Each row below holds a small network's activations on one input, seen along a few directions.
Each table varies a few parts of the input and shows all the possible inputs, shuffled.
A made-up example of a description, with smaller parts first: one of 2 separate values, together with either a single point or one of 9 places around a ring or (one of 4 places along a line, together with one of 8 places around a ring).
Shared parts are said once, and a part with two or three values counts as separate values.

Other details of the inputs shift rows strongly along two fixed directions, in all tables alike. That doesn't count.

Table:
r1: [-1 -1  1  3 -5  1 -4  0 -3  4  3 -1  1 -4  2]
r2: [-2 -1 -1  4 -3 -4 -1  4  0  1  0 -5  4 -9 -2]
r3: [-2 -1 -2 -5  8 -3  4 -1  2 -4 -2  0  0  5 -4]
r4: [-1 -2  1  4 -4  1 -4  1 -3  5  3 -3  0 -4  2]
r5: [-4  0  2 -5  6  2  1 -6  2  0 -4 -2 -4  7  0]
r6: [ 4  0 -1 -8  9  0  3  3 -1  1  3  1  0  2  0]
r7: [ 1 -1 -1  5 -4 -8 -1 -1 -2 -2  2  1  4 -4  0]
r8: [-1  0  1  5 -6 -2 -3 -3 -2  1  1  1  2  0  3]
r9: [ 4  1  1  4 -5 -2  2  5  5  0 -1  0  4 -8  0]
r10: [ 0  0 -1  4 -4 -3  0  4  0  0 -1 -4  3 -8 -2]
r11: [-3  2  3  2 -7  2 -4 -1  0  3  0 -3 -1 -5  1]
r12: [ 6 -1  0 -5  8 -2  5 -1  4 -3  0  5  1  5  1]
r13: [ 2 -1 -1  2 -3 -4 -2  3 -3  1  5 -1  4 -7  0]
r14: [-1 -3 -1  7 -5 -1 -2 -3 -4  2 -1 -1  0  0  2]
r15: [ 1  0 -1 -7  8 -4  2 -2 -1 -3  3  3  1  5 -2]
r16: [ 1  0  1  3 -6  2 -3  1 -2  4  3  0  1 -3  3]
r17: [ 1 -3 -4 -4 10 -2  3 -1 -1 -2  1  2 -1  6 -2]
r18: [ 3 -1  3  7 -6 -1  0 -3  2  2 -2  2  2 -1  5]
r19: [ 0  2 -1 -7  6 -2  4  0  2 -6 -2  3  0  5 -3]
r20: [ 2 -3 -2  5 -2 -4  0  4 -3  3  2 -3  3 -8  1]
r21: [-2 -2  0 -6  7  2  0 -4 -2  0  0  1 -3  9  0]
r22: [-1 -1  2  6 -6 -4 -2 -4 -3  3 -1  0  2 -1  3]
r23: [-2  1 -2 -6  7 -1  3 -1  1 -6 -1  2  0  5 -5]
r24: [-2  2  0 -8  6 -4  2 -1  2 -6  0  2  1  5 -4]
r25: [-4  0  2  5 -5  3 -3  0 -1  4 -2 -5 -2 -5  1]
r26: [-3  3  4 -7  4  1  1 -6  3 -1 -3  1 -2  7  1]
r27: [-2 -3  0 -5  8  2  1 -4 -2  2 -1  0 -3  9  1]
r28: [ 0  1  0  3 -5 -4  0  4  0  0  0 -2  4 -8 -1]
r29: [-1  0 -1  3 -4 -3 -2  4 -1 -1  1 -3  3 -8 -3]
r30: [ 5  0  3 -6  7  5  3  0  4  5  1  2 -1  4  4]
r31: [ 1 -1  1  4 -5  2 -2  1 -3  5  2 -1  0 -3  3]
r32: [-1  0 -2 -5  7 -2  4  0  2 -4 -3  1  0  5 -4]
r33: [ 1  2  5 -5  4  3  3 -5  7  0 -5  2 -3  7  3]
r34: [-4  1  2  3 -6  2 -4 -1 -1  3 -1 -5 -1 -5  1]
r35: [ 2 -2 -3 -6 10  1  2  4 -1  1  3  0 -1  2 -2]
r36: [-1  0  1 -7  6  2  0 -4 -1 -1  1  3 -2  9  0]
r37: [  4   4 -19  14 -24  46  -8  16  -7 -19   2  19 -25  17  -9]
r38: [-1  2  0  4 -6 -6  0  0  1 -5 -1  1  4 -4 -2]
r39: [-2  2  4  3 -7  1 -2  0  0  4 -2 -3 -1 -5  3]
r40: [ 2  2  5  5 -7  3 -1  0  5  4 -3 -2  0 -5  4]
r41: [-1  1  0  2 -5 -3 -2  4  0 -2  2 -2  4 -8 -3]
r42: [ 3  0  0  3 -3 -5 -1  3 -2  2  5 -1  5 -8  1]
r43: [-5  2  4  4 -7 -3 -3 -6  0  0 -2 -2  0 -2  1]
r44: [ 1 -1 -2  6 -4 -6  0  0 -3 -1  1  1  3 -4  0]
r45: [-2  2  3 -6  4  3  2 -5  2 -1 -4  2 -4  9  1]
r46: [-1  1  2 -7  7  6  1 -1  2  4 -3 -3 -5  4  1]
r47: [ 1  2  0  2 -6 -3 -1  5  1 -2  2 -1  4 -7 -2]
r48: [-4  0  1  6 -6  0 -2 -4  0  1 -5 -3 -2 -1  1]
r49: [ 1 -1  2 -6  8  2  1  0 -1  6  0 -2 -1  4  2]
r50: [ 1 -3 -3  6 -3 -7  0 -1 -3  0  0 -1  3 -4  0]
r51: [ 0 -2  1 -6  9  4  1  0 -1  5  1 -2 -3  5  1]
r52: [-4  1  2 -6  6  2  0 -6  1 -1 -3  0 -4  7 -1]
r53: [ 2 -1 -3 -8 10  1  2  3 -1  0  4  0 -1  2 -2]
r54: [ 8  0  0 -6  9  2  5  4  5  1  2  3  0  2  1]
r55: [ 3  1  1  6 -6 -5  2  0  5 -4 -3  2  4 -4  0]
r56: [ 0 -3 -3  5 -3 -6 -2 -1 -4 -2  2  0  3 -4 -1]
Description of these inputs: one of 2 separate values, together with one of 4 places along a line, together with either a single point or one of 6 places around a ring.
The inputs of r26 and r37 match in every part but the choice among 2 separate values. If r43 is changed in the same way as r26 into r37, which row does it become?
Answer: r11
The inputs of r13 and r15 match in every part but the choice among 2 separate values. If r49 is changed in the same way as r13 into r15, which row does it become?
Answer: r14
Which other rows agree with r44 in the choice among 2 separate values and the place on the line of 4? List them by row number.
Answer: r7, r12, r15, r17, r50, r56
Change only the choice among 2 separate values in r33. List by row number the other rows that result.
Answer: r40
Change only the place on the ring of 6 in r51. List by row number the other rows that result.
Answer: r1, r4, r16, r31, r49

Table:
r57: [  4  -4 -10  55 -57  -3 -15  12 -12   0   7  -1   9 -40   3]
r58: [-7  4  4  2 -3 -5 -3 -8  3  1 -6 -4  1 -3  1]
r59: [  5   2   8 -14  15  -1   3  -3   5  11   2  -3   0   4   6]
r60: [  3  -5  -1  -9  16 -14   6  -4  -2  -1   4   1   6   7   1]
r61: [ -5  -2  -6   3   1 -14   0  -2  -5  -7   0  -3   5  -4  -5]
r62: [ 14   2 -24  -2  -2  48   2  18  -4 -30   4  31 -29  37 -14]
r63: [ -2  -3   5   5  -2  -1  -3 -10  -5   9  -3  -2  -1   2   7]
r64: [ -2   2   3  -6   7 -14   5  -6   6  -3  -2   4   7   2  -2]
r65: [ -3  -4   1  10 -11   6  -9   1  -8  12   2  -7  -3  -8   4]
r66: [-10  -1   9  -5   6 -10   1 -16   0   7  -5  -3   0   7   5]
r67: [ 5  2  9 -8  9 -7  7  2  9 10  1 -4  8 -7  6]
r68: [-2  5  6 -8  7 -6  4  1  9  3 -3 -7  5 -7  2]
r69: [ -4   0   6   4  -5  -5  -2 -10   5  -2  -5  -2   0   1   5]
r70: [  3  -4 -22  30 -31  19 -10  10 -12 -23   1  17  -9   6 -11]
r71: [ -8   0   6 -12  13   1  -2  -6  -1   9   0  -9  -2   6   1]
r72: [ 0  2  3 -9 10 -9  4  1  2  1  2 -4  6 -6 -5]
r73: [  2   1   7 -16  12   3   1   1   4  10   2  -5  -1   1   3]
r74: [ 4  3  6 -9  8 -1  4  6  9  7  1 -5  5 -8  3]
r75: [-2 -4 -5  0  3 -8  0  4 -7 -3  4 -4  6 -5 -6]
r76: [  4  -5  -1  -6  15 -13   4   1  -4   5   6  -2   8  -3   1]
r77: [ -6   3 -10 -13   7  33   0   1  -5 -13  -3  13 -24  34  -8]
r78: [ -2   4   8  -8   6 -10   5  -4  10  -1  -8  -5   5  -3  -2]
r79: [ -5  -1  -3  52 -59   2 -20   5 -11   1   0  -9   5 -36   2]
r80: [ -2  -4   2  12 -10   1  -8  -3  -7  13   2  -6  -1  -7   9]
r81: [  0   4   6  -4   3 -12   6  -8  12   0  -7  -1   6   0   2]
r82: [  5   6 -27  -5  -2  49   0  17  -4 -36   2  28 -31  36 -18]
r83: [  4   3   9  -6   7 -10   8  -2  10   4  -5   0   6  -1   5]
r84: [  5  -1   2 -17  17  -2   5   6   2   3   5  -1   3  -2  -2]
r85: [ 1  0  9 -7  6 -5  3 -9  4  5 -4 -1  3  3  6]
r86: [  2  -5  -2  -9  15 -13   2   5  -4   7   7  -6   8  -6  -1]
What is each input in this table made of?
Answer: one of 5 places along a line, together with one of 6 places around a ring
The inputs of r78 and r68 match in every part but the place on the ring of 6. If r61 is changed in the same way as r78 into r68, which row does it become?
Answer: r75
Change only the place on the ring of 6 in r73. List by row number the other rows that result.
Answer: r58, r59, r69, r79, r85
Start at r64 and move only the place on the ring of 6, one step at a time. The first step leads to r82. Which rows follow, in order?
Answer: r72, r84, r57, r62

Table:
r87: [ -6  -4 -15  -4  13  25   1 -16  -9 -16  -6  21 -28  48  -5]
r88: [  3 -14 -22  27 -21   5 -15  11 -26  -7  16   6  -2  -6  -8]
r89: [-12   5  10  31 -40 -20  -9 -10   4   0 -12 -14  12 -31   3]
r90: [ -9   9 -10 -17   9  30   0  -2   3 -24  -8  14 -26  35 -14]
r91: [ 20   0  -5 -31  41   5  16  12   9  -4   8  13  -1  19  -3]
r92: [ -4   7  30 -29  32 -36  15 -23  27  12 -13 -12  18  -3   9]
r93: [-11  -1   7  17 -18 -44  -3  -9  -7   1   0 -15  25 -30   0]
r94: [ 10  -2  15  17 -15 -26  -4   1   2  29   5 -17  23 -38  17]
r95: [ 10   9  -7 -10   4  34   7   1  11 -22  -8  28 -21  35  -5]
r96: [ -5   2  10 -19  23 -34  13  -8  13  -3  -5 -10  20  -9  -5]
r97: [ -4  -7  -6 -14  24  29   1 -14 -10   3  -6  10 -25  45   4]
r98: [ -2  -5 -20  24 -24   9 -10  19 -14 -12   8   0  -3 -16 -13]
r99: [ -1  -2 -13  16 -22  23 -11  13 -16   3   8   0 -10  -6  -1]
r100: [  4  -2 -14  30 -34   3  -4  10  -8 -20   2  16   1  -7  -6]
r101: [  2   2   1  18 -29  25 -10   5  -5   2   0   7 -12   3   7]
r102: [-13   4  -3  25 -35  26 -15   5 -10   0  -4  -2 -14  -6  -4]
r103: [  2   1 -13 -22  18  40  -2  14  -6  -6   6   6 -27  23 -10]
r104: [ -2   0  23 -39  45 -28  10  -8  15  30   1 -27  18 -12   9]
r105: [  4  -2  10  29 -25 -43   0  -5   7   4  -1  -9  34 -35   8]
r106: [  9   6  13 -31  30  17  11  -4  17   9  -4   8 -11  27   8]
r107: [  1  -5 -22  27 -27  11 -10  18 -17 -12   9   5  -1 -12 -10]
r108: [-16   2   9  28 -37 -24 -12 -15  -6   3  -8 -12  12 -25   5]
r109: [  9   2 -15 -26  29  20  10  20   2 -16   3  11 -12  20 -15]
r110: [ 10   2  11 -21  31 -31  14   3  12  10   3 -12  21 -15   5]
r111: [  8  -4 -11  25 -30  24 -11  13 -12   3  11   7  -7 -13   5]
r112: [ -3   2 -21 -13  11  26   3  11  -1 -33  -1  17 -19  30 -21]
r113: [ -7   6  27 -32  34 -40  12 -29  19  15  -7 -13  20   4  15]
r114: [ -2   7  35 -34  35 -26  13 -18  24  29  -9 -20  14  -5  17]
r115: [ 18   3  -8 -19  16  42   6  18   6  -6   4  14 -24  19  -3]
r116: [ -6 -13   1  30 -26 -13 -19  -4 -23  23  13 -14  12 -30   8]
r117: [-15   2  32 -37  37 -29   6 -24  10  30  -5 -24  12  -1  15]
r118: [  3   0   3  31 -32 -30   0   2   7  -5  -4  -7  21 -35   2]
r119: [ -4   8   9 -32  26  22   7  -1  12   5  -8   0 -13  23  -1]
r120: [ -3 -12 -23  30 -19   0  -4  -5 -20 -16   0  13  -6  14  -7]
r121: [ 11  -4 -17  26 -24   8  -5  19 -11  -8  13  10   1 -12  -5]
What is each input in this table made of?
Answer: one of 5 places around a ring, together with either a single point or one of 6 places around a ring
Start at r95 and move only the place on the ring of 5, one step at a time. The first step leads to r106. Which rows follow, in order?
Answer: r94, r91, r105

Table:
r122: [ -4  -5   3  31 -30 -30  -9   1  -8   8   5 -13  22 -39   6]
r123: [ -8   0  22 -26  30 -26   7 -19   7  21  -3 -16  12   0  11]
r124: [-10   1  25   6  -3 -43   0 -21   7  24  -8 -24  25 -28  16]
r125: [  0   1  -8   3  -6  26  -5   4  -5  -6  -1   9 -17  16  -2]
r126: [ -2   3   8 -30  31   6   8  -9   9   1  -4   3 -10  24   0]
r127: [  7   3  -2 -30  34   2  13   1   9  -8   1   8  -4  22  -6]
r128: [  0   0  10 -26  33 -28  11  -6   7   9   0 -10  15  -3   1]
r129: [  6   0 -14  -1  -1  17   0  13  -4 -15   5  11 -10  12 -10]
r130: [  5   5  -3  -1  -7  32  -2   9   3  -2  -1   8 -17  11   0]
r131: [ -9  -1  12  33 -38 -25 -11 -11  -2  13  -5 -15  17 -34  12]
r132: [ -3  -2  -7  30 -33  17 -13   3 -10  -1   0   3  -7  -7   1]
r133: [  6  -2 -16   2   0  19   0  13  -5 -14   6  12 -10  10  -9]
r134: [ 12  -2 -27   4  -5  41  -1  21  -8 -24   7  24 -24  25 -15]
r135: [  5   0  -3 -29  34   1  11   4   4  -3   3   5  -3  18  -5]
r136: [  0   5   7 -28  28   6   8  -9  10   0  -5   4  -9  24   2]
r137: [  9   0 -11  30 -35  15  -9  20  -4  -7   5   5  -1 -20  -3]
r138: [ -2   1  -7   2  -5  25  -4   2  -2  -6  -2   7 -16  15  -4]
r139: [-12  -1  26   6  -4 -44  -1 -20   5  26  -7 -25  26 -30  15]
r140: [  5   2  -3 -29  31   3  12   3   6  -9   1   8  -4  19  -7]
r141: [ -2   3  -5   0  -5  23  -4   1  -3  -6  -1   8 -15  15  -3]
r142: [  4   1  -3 -29  32   2  10   2   5  -7   2   5  -3  17  -7]
r143: [ -5  -4  16   7   0 -47   2 -10   4  15   0 -20  31 -34   8]
r144: [ -2   3   9 -31  30   6   8  -9   9   1  -5   2  -8  25   0]
r145: [ -3  -4  14   3   4 -46   2  -9   0  19   1 -20  29 -33   9]
r146: [ -3  -3  -7  33 -38  17 -14   3 -11  -1  -1   2  -7  -9   3]
r147: [ -1   0  -8   4  -6  27  -4   3  -4  -6   0   9 -16  16  -2]
r148: [ -6   0  22 -27  31 -28   6 -20   7  23  -3 -17  12  -1  11]
r149: [  5  -4 -16  31 -33   9 -10  13 -12  -9   6   7  -1 -13  -5]
r150: [  6   3   0 -29  32  -2  14   1   8  -7  -1   6  -2  18  -5]
r151: [  4  -1 -13  32 -35   5  -8  12  -6 -13   3   7   2 -14  -5]
r152: [ -5   0  -7  31 -36  16 -13   4  -9  -4  -2   1  -7  -8   0]
r153: [  3  -2 -13  29 -32   6  -7  12  -8 -12   4   7   0 -14  -7]
What is each input in this table made of?
Answer: one of 2 separate values, together with either a single point or (one of 3 separate values, together with one of 5 places along a line)
The inputs of r137 and r130 match in every part but the choice among 2 separate values. If r127 is changed in the same way as r137 into r130, which row does it become?
Answer: r136
Change only the choice among 3 separate values in r127. List by row number the other rows that result.
Answer: r150, r151
